A small network was trained on invented records. Each row is its activation on one of them, seen along a few directions.
Here are examples, each followed by its value of one field, GED.
The largest differences between rows may come from other fields.
In the rows, 500 means zero.
Random noise pushes rows far along 5 fixed directions. That doesn't count. These rows show it; they differ only by the noise:
[452 518 503 441 460 553 519 458 558 506 448 509 542 555 372 502 583 369
 639 479 522 385 479]
[397 424 562 415 368 479 565 540 539 558 424 627 639 594 394 562 610 428
 609 600 534 360 502]
[608 508 455 499 659 525 533 412 505 444 606 592 266 470 557 522 485 601
 554 677 530 390 693]
[614 606 378 414 474 796 503 286 640 482 532 525 306 624 509 513 573 468
 642 555 509 376 520]
[567 439 449 559 505 557 569 559 432 413 706 519 451 530 680 470 524 600
 461 451 451 463 575]
[524 573 518 535 639 455 493 453 542 491 520 584 409 448 341 441 622 351
 674 453 565 377 537]
[577 540 399 528 555 651 515 445 486 386 645 377 396 518 588 438 489 496
 526 362 449 469 526]

[550 474 559 596 644 385 478 575 462 482 613 574 496 459 570 454 546 529
 451 393 507 500 465]
vil
[458 398 529 516 445 466 571 612 443 468 591 543 607 550 557 499 556 515
 497 456 475 434 513]
bomut
[610 698 470 500 729 497 403 277 612 542 397 558 196 368 315 482 493 424
 639 646 605 483 594]
kar
[578 478 544 491 819 336 418 429 463 459 470 450 327 384 576 573 268 691
 360 683 515 545 601]
pegud
[502 522 609 503 534 439 433 501 607 600 435 673 590 577 398 496 680 372
 570 401 557 432 301]
sigu
[540 578 461 503 310 661 486 459 597 588 485 601 514 602 501 474 652 431
 542 439 507 535 372]
kar
[541 556 439 512 304 736 500 488 573 526 575 510 574 648 580 439 656 421
 518 272 458 516 307]
gofon
[433 466 545 427 526 454 528 483 528 504 431 540 538 526 376 542 526 432
 606 580 536 368 537]
bomut
[486 453 422 523 499 545 537 550 380 374 598 258 509 447 638 476 330 597
 387 425 414 581 582]
gosud
[470 488 628 606 580 260 516 625 489 579 525 770 547 410 358 450 705 394
 608 493 599 419 523]
loro
[396 434 569 471 298 507 534 604 533 571 461 588 748 628 457 507 654 396
 537 390 495 452 338]
kudo
[639 489 491 624 528 559 448 568 478 476 697 520 510 579 772 435 552 604
 321 239 426 611 306]
pegud
[523 628 413 485 470 669 429 386 556 477 445 294 470 509 462 445 455 399
 512 328 463 590 382]
sosap
[522 454 419 401 546 663 470 413 481 381 514 201 487 563 689 567 249 655
 348 488 399 547 486]
vil
[542 383 503 491 435 542 505 565 461 485 584 491 573 615 764 560 427 702
 295 496 422 570 420]
zafov
[447 501 563 340 447 512 502 384 648 624 303 698 502 590 322 625 580 446
 652 785 596 337 522]
kudo
[498 460 493 462 511 515 520 488 490 478 511 485 489 512 544 542 451 567
 483 587 493 469 563]
nipom
[453 493 500 447 281 640 514 513 572 563 464 534 659 640 498 512 620 425
 535 417 488 478 353]
dosor
[424 376 609 418 540 350 459 549 472 535 361 449 638 515 549 627 324 636
 334 638 484 558 449]
kos
[580 576 368 509 495 681 488 405 502 430 564 346 366 489 589 467 423 544
 478 458 454 564 544]
tatug
[448 608 512 475 390 556 447 447 603 591 351 502 582 532 308 464 614 292
 613 388 535 517 341]
sosap
[494 469 651 597 514 316 468 637 529 613 515 765 646 533 447 460 733 405
 519 363 556 473 319]
zafov
[419 438 525 348 338 544 556 459 570 588 354 618 562 588 431 633 514 532
 568 792 545 397 575]
gosud
[617 580 435 568 470 604 509 455 544 526 607 646 352 514 554 447 631 506
 549 496 522 498 524]
revu
[516 567 427 500 455 668 469 452 523 450 532 321 523 537 535 441 485 434
 493 288 447 550 387]
dosor
[661 477 498 509 664 526 464 431 530 488 607 613 323 542 708 553 459 704
 394 616 499 485 524]
sigu
[617 593 471 531 626 579 390 400 556 489 514 418 402 511 573 468 456 515
 428 362 478 589 357]
kos
[528 501 378 356 296 759 542 361 570 516 442 467 417 625 600 610 414 631
 483 745 469 499 582]
revu
[450 366 628 498 418 367 515 639 495 591 482 692 688 587 563 568 585 566
 419 549 512 484 403]
dadu
[458 586 524 372 601 491 448 326 613 554 283 496 415 453 256 568 457 397
 653 698 591 402 562]
gofon
[491 469 470 524 509 522 519 544 439 431 575 382 534 482 578 474 444 532
 450 409 454 525 515]
loro
[535 558 511 558 480 452 514 502 532 576 506 704 416 450 421 470 640 455
 590 585 570 484 563]
tatug

Here are new rows. What is GED for each?
[513 654 409 522 502 624 449 400 541 469 461 323 434 448 380 407 499 338
 589 324 493 559 449]
tatug
[446 518 663 322 477 412 418 369 718 737 169 807 557 620 258 665 614 419
 617 808 639 376 370]
pegud
[574 530 407 426 492 707 522 365 565 450 553 477 368 600 562 527 494 535
 558 558 481 408 543]
bomut
[399 522 563 459 281 473 528 529 589 656 345 709 634 553 289 518 705 334
 652 579 578 445 443]
tatug
[464 364 563 467 438 438 486 597 449 518 472 456 662 572 676 588 378 670
 283 530 437 601 402]
kos
[480 394 498 632 539 430 558 700 331 354 733 361 625 474 660 396 487 522
 399 194 403 531 476]
bomut
[537 504 466 559 236 649 527 577 529 568 591 615 601 627 632 456 675 499
 456 362 463 573 352]
kar
[492 423 498 483 451 515 535 550 456 482 548 490 544 527 627 539 441 620
 406 551 467 518 529]
gofon
[581 573 410 501 502 678 479 411 532 455 571 411 406 533 585 462 484 512
 488 404 465 525 464]
gofon
[427 471 493 399 345 621 510 481 553 518 424 434 641 623 484 545 511 454
 521 470 472 464 399]
kudo
[447 402 499 361 539 492 555 446 485 451 437 453 468 526 499 625 349 611
 509 768 499 386 669]
bomut
[507 603 369 443 546 643 463 348 497 404 434 185 374 432 459 482 298 477
 505 480 454 574 565]
revu
[439 511 478 446 551 518 510 456 490 429 455 340 511 480 393 492 434 408
 580 457 487 437 534]
bomut
[600 550 490 632 417 600 539 562 554 528 715 754 496 610 539 371 849 367
 625 241 515 406 370]
bomut
[513 484 500 442 532 500 510 445 523 519 463 557 424 487 507 571 448 587
 504 707 533 460 608]
dosor
[666 523 455 648 495 508 555 545 475 527 726 791 301 474 665 441 660 624
 487 573 529 510 622]
revu
[541 400 515 527 343 528 578 603 481 553 629 728 537 590 697 539 606 659
 421 611 493 489 532]
dosor
